A small network was trained on made-up records. Each row is its average activation on records with the value named, seen along a few directions.
Values that are neighbours, or in one group, have similar rows; names and order tell nothing.
In the rows, zero is written as 500.
Random noise pushes rows far along 12 fixed directions. That doesn't count. These rows show it; they differ only by the noise:
[494 490 450 543 528 579 550 655 574 536 585 526 555 564 383 630 513 513
 416 653 333 501 428 587 314 450]
[485 266 634 499 706 458 706 560 424 599 704 551 656 189 506 798 707 538
 433 502 721 466 539 491 440 493]
[593 423 484 591 612 493 460 492 424 479 593 530 667 804 560 594 654 468
 397 605 534 393 461 606 456 781]
[628 454 547 546 566 461 460 553 614 740 471 548 625 275 440 486 462 561
 587 455 640 508 630 413 424 352]
[590 365 598 519 642 482 445 355 599 603 587 313 514 615 541 373 467 439
 728 662 705 285 618 555 536 683]
[472 569 520 391 394 440 392 373 540 400 275 573 317 676 646 259 368 551
 528 422 561 564 689 596 774 604]
[502 174 646 464 477 482 630 481 487 617 471 599 491 354 449 659 618 614
 531 521 683 541 471 610 435 722]
[573 428 571 497 417 472 560 506 517 630 428 599 532 489 486 502 599 453
 493 548 520 564 519 514 486 597]
[436 455 353 604 688 434 600 482 352 569 244 703 674 562 508 419 469 414
 502 440 505 520 463 399 742 618]
[600 418 500 567 645 444 591 556 698 628 348 595 544 304 508 517 560 440
 695 509 650 550 689 278 452 591]
[487 786 543 361 437 433 425 414 352 326 579 487 458 626 744 440 567 389
 284 382 479 567 671 485 759 380]
[507 569 506 418 400 659 639 578 770 428 658 251 274 314 561 646 565 416
 422 524 388 408 634 435 330 313]
[509 536 587 459 467 403 371 544 373 605 455 666 554 617 271 624 496 501
 611 603 409 883 376 492 390 556]
[577 496 619 515 516 492 432 449 423 627 765 339 583 659 461 586 579 401
 412 609 499 404 474 640 491 439]


Values of GEN:
mel: [483 628 447 571 518 515 513 639 530 409 626 544 521 655 355 597 567 335
 522 725 233 620 376 452 322 483]
zer: [602 612 388 518 370 596 485 533 646 253 384 495 393 688 731 459 617 473
 374 459 430 475 601 403 411 740]
vuzag: [513 519 507 404 350 601 441 423 492 510 448 331 446 323 516 350 363 595
 654 451 497 470 333 371 314 511]
ziseb: [452 441 546 593 672 389 482 424 374 492 616 518 536 705 457 526 495 414
 491 556 542 411 484 702 732 455]
fiz: [440 436 669 356 472 434 517 481 707 494 446 551 340 163 583 298 364 645
 624 436 762 521 766 538 649 349]
ras: [514 463 574 534 530 425 543 470 668 456 661 349 274 519 459 698 621 368
 522 488 521 489 644 566 583 366]
bepip: [567 536 520 583 525 448 529 602 702 482 497 523 360 538 541 724 658 459
 443 456 494 582 674 478 452 511]
ros: [356 693 599 359 323 406 666 493 153 438 478 689 572 481 501 363 651 273
 433 627 293 760 266 381 611 504]
kagas: [561 690 343 514 347 585 561 525 462 525 459 513 660 403 461 257 501 384
 554 581 302 450 308 273 319 423]
sufa: [528 530 590 543 597 412 473 490 424 588 710 319 542 475 373 789 667 347
 654 569 482 638 415 362 352 528]
gutan: [550 664 399 554 630 483 361 630 413 412 529 713 771 433 577 419 415 643
 401 400 538 428 561 457 505 273]
rok: [364 438 555 434 698 499 737 636 609 478 520 604 550 263 542 358 443 533
 686 823 572 398 602 531 471 507]
bilu: [477 374 422 534 323 563 574 545 628 310 355 545 291 487 531 612 637 632
 431 393 490 548 451 498 340 777]
sozov: [375 379 654 470 451 393 620 463 604 564 440 511 269 524 458 379 488 472
 627 621 534 570 585 688 735 540]
pavu: [588 852 404 642 628 401 424 523 455 417 610 467 615 701 608 476 587 134
 374 451 399 486 653 266 724 304]
GEN is arranged as a 3 by 5 grid.
Name the neighbours of bilu, in listed order. -> ros, kagas, sozov
Name the neighbours of rok, in listed order. -> zer, bepip
Name the neighbours of gutan, in listed order. -> ziseb, pavu
A value of GEN combines one of 3 hidden first parts with one of 5 second parts; all combinations occur once.
Changing only the second part turns zer into rok. sozov has the same second part as zer; what does that change turn sozov into? -> sufa
Changing only the second part turns ros into ziseb. bilu has the same second part as ros; what does that change turn bilu into? -> ras
